These are the activations of a small neural network, seen along a few directions. Each row is one input.
In each table, some parts of the input vary, and every possible input appears once, in random order.
A made-up example of a description, with smaller parts first: line(6) and (point or ring(11) or (values(3) and ring(5))).
Shared parts are said once, and a part with two or three values counts as separate values.
In the rows, zero is written as 128.

Other details of the inputs shift rows strongly along three fixed directions, in all tables alike. That doesn't count.

A family of inputs:
r1: [116, 130, 141, 155, 121,  93, 144, 150, 101, 137, 126]
r2: [139, 111,  99, 152, 102, 138, 110, 104, 140, 125, 139]
r3: [118, 144, 126,  80, 139, 121, 133, 159, 138, 129, 125]
r4: [135, 117,  99, 157, 109, 130, 110,  93, 133, 134, 124]
r5: [111, 128, 131,  85, 141, 127, 134, 163, 139, 142, 120]
r6: [114, 124, 148, 153, 119,  90, 155, 146, 107, 138, 130]
r7: [138, 118, 100, 154, 105, 137, 108,  97, 132, 130, 135]
r8: [169, 121,  91, 172, 112, 129, 111, 121, 137, 131, 135]
r9: [115, 142, 137, 154, 128,  89, 146, 149, 104, 128, 134]
r10: [114, 120, 105, 152, 109, 106, 132, 150, 134, 144, 144]
r11: [119, 146, 133,  81, 139, 120, 124, 155, 131, 140, 118]
r12: [136, 131, 118,  84, 146, 153, 102, 102, 149, 130, 104]
r13: [156, 137, 218, 153, 160, 199, 169,  99,  78,  84, 119]
r14: [118, 131, 131,  81, 130, 123, 131, 160, 133, 139, 115]
r15: [113, 128, 144, 154, 130, 102, 143, 168, 118, 126, 155]
r16: [142, 125,  99, 154, 120, 130, 106,  98, 134, 117, 146]
r17: [118, 131, 144, 151, 117,  98, 143, 156,  99, 134, 138]
r18: [132, 124, 192, 139, 150, 171, 143,  87, 111,  93, 124]
r19: [112, 142, 129,  84, 143, 112, 140, 139, 140, 139, 109]
r20: [137, 113,  97, 156, 128, 136, 110, 109, 148, 115, 157]
r21: [138, 127, 118,  81, 138, 159, 103, 116, 156, 120, 121]
r22: [127, 124, 117,  85, 130, 155, 120,  94, 154, 140,  97]
Description of these inputs: values(2) or (line(4) and line(5)).
Which other rows does r16 become when the line(5) part takes its other values? List them by row number.
Answer: r3, r9, r19, r20

A family of inputs:
r23: [134, 134,  38, 120, 109, 117,  52,  65, 174, 156, 107]
r24: [140, 134,  88,  90, 162, 144,  85,  56, 180, 141,  92]
r25: [153,  97, 172, 149, 164, 192, 108,  61, 122,  66, 169]
r26: [178, 105, 175, 163, 146, 179, 124,  43, 116,  80, 109]
r27: [169, 125,  47, 118,  92, 140,  74,  85, 174, 162,  99]
r28: [162, 109,  99,  84, 153, 186,  92, 109, 188, 137, 132]
r29: [157, 119,  39, 104,  97, 116,  51,  64, 155, 161, 115]
r30: [141, 136, 222, 119, 148, 236, 135, 106, 111,  61, 135]
r31: [ 81, 102, 222, 113, 136, 215, 176,  47, 112,  82, 109]
r32: [100, 154, 155,  52, 145, 108, 164, 210, 125, 112, 125]
r33: [114, 172, 149,  68, 139, 117, 180, 189, 107, 169,  87]
r34: [145, 128,  67, 146, 110,  55, 131, 167, 145, 203, 119]
r35: [129, 116, 111, 193, 136, 169, 102,  64, 143,  71, 180]
r36: [148, 147, 132,  34, 147, 174, 127,  96, 145, 116,  66]
r37: [142, 104,  43,  97, 109, 132,  44,  95, 171, 133, 157]
r38: [132,  97, 141, 229, 127,  96, 148, 167, 101, 119, 174]
r39: [135, 160,  98, 109, 111,  95, 156, 161, 135, 161, 103]
r40: [ 84, 182, 232, 154, 159, 123, 199, 141,  57,  91, 118]
r41: [ 94, 150, 231, 132, 158, 139, 189, 169,  57,  72, 170]
r42: [164, 114, 116, 192, 114, 185, 120,  80, 146,  78, 174]
r43: [101, 159, 142,  71, 147, 112, 177, 188,  97, 160,  72]
r44: [128, 128, 124,  40, 166, 210, 121, 134, 154, 115, 101]
r45: [132, 124, 135, 222, 102, 113, 160, 165,  99, 116, 195]
r46: [127, 112, 148, 214,  90,  85, 128, 162,  92,  92, 181]
r47: [ 78, 156, 165,  68, 184,  99, 149, 196, 140, 130, 128]
r48: [ 81,  76, 155, 227,  90,  59, 170, 110, 113, 142, 159]
r49: [113, 167, 164,  68, 127, 118, 155, 193,  99, 177,  82]
r50: [126, 144,  47, 131,  94,  32, 124, 146, 123, 175, 137]
r51: [135, 133,  65, 135,  76,  38, 105, 164, 130, 173, 110]
r52: [145, 146, 112, 113, 129,  83, 149, 160, 146, 172,  99]
r53: [135, 106, 139, 236, 122,  81, 161, 138,  78, 139, 132]
r54: [136, 135, 143,  39, 147, 211, 100, 137, 154, 127, 113]
r55: [169,  84, 129, 189, 131, 156,  99,  75, 146,  72, 168]
r56: [136, 129,  62, 134, 112,  19, 115, 147, 135, 187, 133]
r57: [133, 136, 118, 107, 137,  99, 139, 186, 162, 144, 144]
r58: [126, 123, 135,  40, 155, 208,  96, 139, 148, 122,  95]
r59: [124, 116, 137, 232,  92,  90, 144, 143,  61, 137, 130]
r60: [ 65, 166, 162,  63, 156, 108, 133, 202, 122, 128, 127]
r61: [101,  66, 133, 197,  74, 154, 108,  30, 131, 114, 142]
The inputs of r36 and r26 match in every part but one. If r44 is changed in the same way as r36 into r26, which row does it become?
Answer: r38
Describe the family of inputs behind these rows.
Answer: values(3) and (point or (values(2) and line(6)))
Which other rows does r40 become when the values(2) part takes its other values? List them by row number.
Answer: r35
Which other rows does r33 become when the values(2) part takes its other values? List them by row number.
Answer: r45
